A small network was shown many inputs. Here are its activations along a few directions, one row for each input.
In each table, some parts of the input vary, and every possible input appears once, in random order.
Descriptions start from the smaller parts, as in this example, which fits no table here: one of 3 separate values, together with either a single point or one of 11 places along a line or (one of 4 places along a line, together with one of 8 places around a ring).
Shared parts are said once, and a part with two or three values counts as separate values.
In the rows, 128 means zero.

Other details of the inputs vary at random and push rows far along three fixed directions, the same in every table; ignore that.
To show where, the next rows are all for the same input, with only those details redrawn:
[152 114 105  69 160  93 108 124  84 140 117 151]
[121 113 130 154 148 139 110 117 145 109 120 104]
[134 112 124 140 145 126 115 119 131 113 117 121]
[192 113 116 140  88 107 151 130 115 127 122 183]
[107 132 139 161 130 164 101 116 158 122 134  85]
[119 129 135 151 125 155 106 117 148 124 134 101]
[155 113 105  71 160  93 110 124  84 138 116 153]
[192 113 115 140  88 107 151 130 115 127 122 183]

A family of inputs:
r1: [101 125 142 141 157 139 134 154 142 109 106 112]
r2: [101  99 116 134 177 109 144 144 121  93 120 126]
r3: [108 138 125  89 112 130  99  93 111 164 147 105]
r4: [102 172 139  97 112 160 129 155 122 161 151 123]
r5: [ 91 119 126 154 138 132 129 137 136  93 135 107]
r6: [123  96 116 165 115 108 143  98 138 109 120 114]
r7: [ 97 123 144 151 147 132 126 127 151 118  98 113]
r8: [115 113 118 158 140 131 119 113 136 105 129  92]
r9: [138 129 106  67 168  84 138 113  86 154 104 155]
r10: [112 108 121 169 111 110 141 118 140  99 123 133]
r11: [104 153 144  99  99 147 105 131 130 180 135 121]
r12: [143 129 111  66 164  85 127 118  88 158  93 153]
r13: [110 105 138 147 145 130 115 106 147 123 106 111]
r14: [106 130 125 163 140 149 124 140 140  92 143  98]
r15: [111 158 110  89 125 129 126 108 119 162 135 120]
r16: [131  95 119 136 174 112 114 117 126  98 104 121]
r17: [191 115 123 136  98 111 150 138 116 134 115 184]
r18: [120 166 116 102 122 148 114 124 112 165 156 111]
r19: [133 127 118 157 146 141 159 151 144  89 124 132]
r20: [188 113 115 139  89 102 152 120 107 123 130 177]
r21: [125 119 106 134 185 116 138 123 130  94 102 122]
r22: [112 119 121 161 127 119 154 123 151 103 113 139]
r23: [ 97 191 139 128  86 200 115 148 141 169 190  85]
r24: [123  95 144 163 119 122 131 124 148 113 106 142]
r25: [130 112 129 136 147 132 124 131 122  98 136 120]
r26: [106 148 130  94  99 146  92 103 125 177 148 103]
r27: [184 164 169 165  33 141 166 151 164 139 160 170]
r28: [122 132 139 143 168 149 132 155 141 105 111 108]
r29: [122 166 140  92 123 169 106 156 123 167 150 111]
r30: [178 115 124 135  91 100 163 123 123 149 105 180]
r31: [128  94 124 131 178 119 121 138 123  88 115 123]
r32: [190 137 118 139 107 111 176 140 114 132 114 185]
r33: [140 139 156 148 166 131 115 116 164 107 124 103]
r34: [ 98 135 120  86 114 130 113 138 103 143 157 113]
r35: [162 133 144 175   7 143 156 128 151 154 149 170]
r36: [148 128 134 165 145 135 145 134 146 110  98 128]
r37: [100 117 115 153 138 116 124  97 136 109 122  99]
r38: [ 99 149 178 154 128 147 104 108 181 123 138  86]
r39: [ 97 131 133 162 123 168 116 134 149 108 156  76]
r40: [169 141 136  62 174  94 120 146 102 129 132 151]
r41: [ 99  80 114 133 154  92 125 110 121  97 112 117]
r42: [116 105 140 131 144 131 124 147 131 113 117 130]
r43: [136 115 120  66 159  97 129 158  88 142 110 161]
r44: [103 146 137  95  97 149 108 131 113 151 164 115]
r45: [120 167 130  88 145 155 124 155 110 151 145 120]
r46: [149 118 118  62 169 110 112 153  84 137 123 153]
r47: [ 99 169 123  94 107 156 130 151 125 153 156 122]
r48: [120  93 136 163 108 115 136 107 140 102 122 134]
r49: [101 142 117  98 118 120 123 122 111 159 147 130]
r50: [113 102 132 130 138 125 124 138 129 107 123 125]
r51: [167 148 123 181  25 136 180 115 146 160 153 162]
r52: [134 163 152  85 130 122 104 101 136 165 142 111]
r53: [147 116 133 165 143 133 138 133 148 114 103 130]
r54: [116 118 137 165 133 121 154 127 147 112 108 143]
r55: [117 166 112 100 116 140 102 120 107 156 155 107]
Describe the family of inputs behind these rows. -> one of 5 places around a ring, together with either a single point or one of 10 places around a ring
Changing only the place on the ring of 5 turns r25 into r48. The same change can be made to r14. Which row results? -> r10
List by row number the other rows that have the place on the ring of 5 in common with r20. -> r8, r16, r17, r18, r21, r32, r33, r36, r53, r55
List by row number the other rows that have the place on the ring of 5 in common with r50. -> r1, r2, r4, r5, r27, r34, r42, r43, r44, r47
Start at r26 and move only the place on the ring of 10, one step at a time. The first step leads to r3. Which rows follow, in order? -> r6, r37, r51, r15, r9, r12, r30, r13

A family of inputs:
r56: [ 78 139 139 180 108 182 101 109 164 121 162  55]
r57: [152  96 114  95 159 112 143 166  99 110 100 145]
r58: [156 115 118  93 139  91 115 121 107 133 108 163]
r59: [100 142 123  29 189 104  87 110  90 176 113 116]
r60: [ 51 142 146 176 102 178 114 116 175 128 144  70]
r61: [108 158 106  33 209 125  93 148  76 155 137 127]
r62: [150 139 150 176  84 143 154 115 165 143 123 134]
r63: [ 86 168 171 175 125 163 116 155 167 121 139  70]
r64: [198 129 108 172  97 114 194 156 128  96 119 198]
r65: [127 165 148 130  73 155 122 122 148 170 136 136]
r66: [152 155 117 102  32 119 164 133 105 186 155 183]
r67: [168  49 118 176 188  87 179 163 129  56  74 181]
r68: [148 156 129 154  18 147 170 128 138 169 160 158]
r69: [174 151 111 106  36 124 156 128  97 180 168 169]
r70: [200 157 127 103  45 126 127 127 105 180 152 176]
r71: [ 83  99 123 144 178 121 126 106 133 100 117  83]
r72: [149  88 128 162 149  92 145 120 145  88  83 159]
r73: [166  84 130 169 159  89 161 110 139  94  84 149]
r74: [ 91  95 115 145 172 124 100 112 128  88 127  85]
r75: [ 56 141 142 172 101 177 105 119 169 126 150  71]
r76: [109 108 144 167 183 137 110  99 162 102 107  74]
r77: [ 93 154 153 171 132 198 115 150 161 133 153  93]
r78: [117 140 116  27 181 108  61 113  81 164 126 114]
r79: [ 86 130 101  35 166 105  79 120  74 151 139 116]
r80: [106 167  94  22 195 119 101 143  76 145 118 111]
r81: [166 151 109 105  28 125 136 134  92 170 169 178]
r82: [172  84 125 164 159  93 142 111 133  87  95 147]
r83: [ 89 141 184 158 117 188 114 142 176 111 155  80]
r84: [180  69 123 170 186  67 183 135 148  32  98 171]
Describe the family of inputs behind these rows. -> either one of 3 separate values or one of 6 places along a line or (one of 2 separate values, together with one of 10 places around a ring)
Change only the place on the ring of 10 in r74. List by row number the other rows that result. -> r56, r60, r66, r68, r69, r71, r75, r79, r81
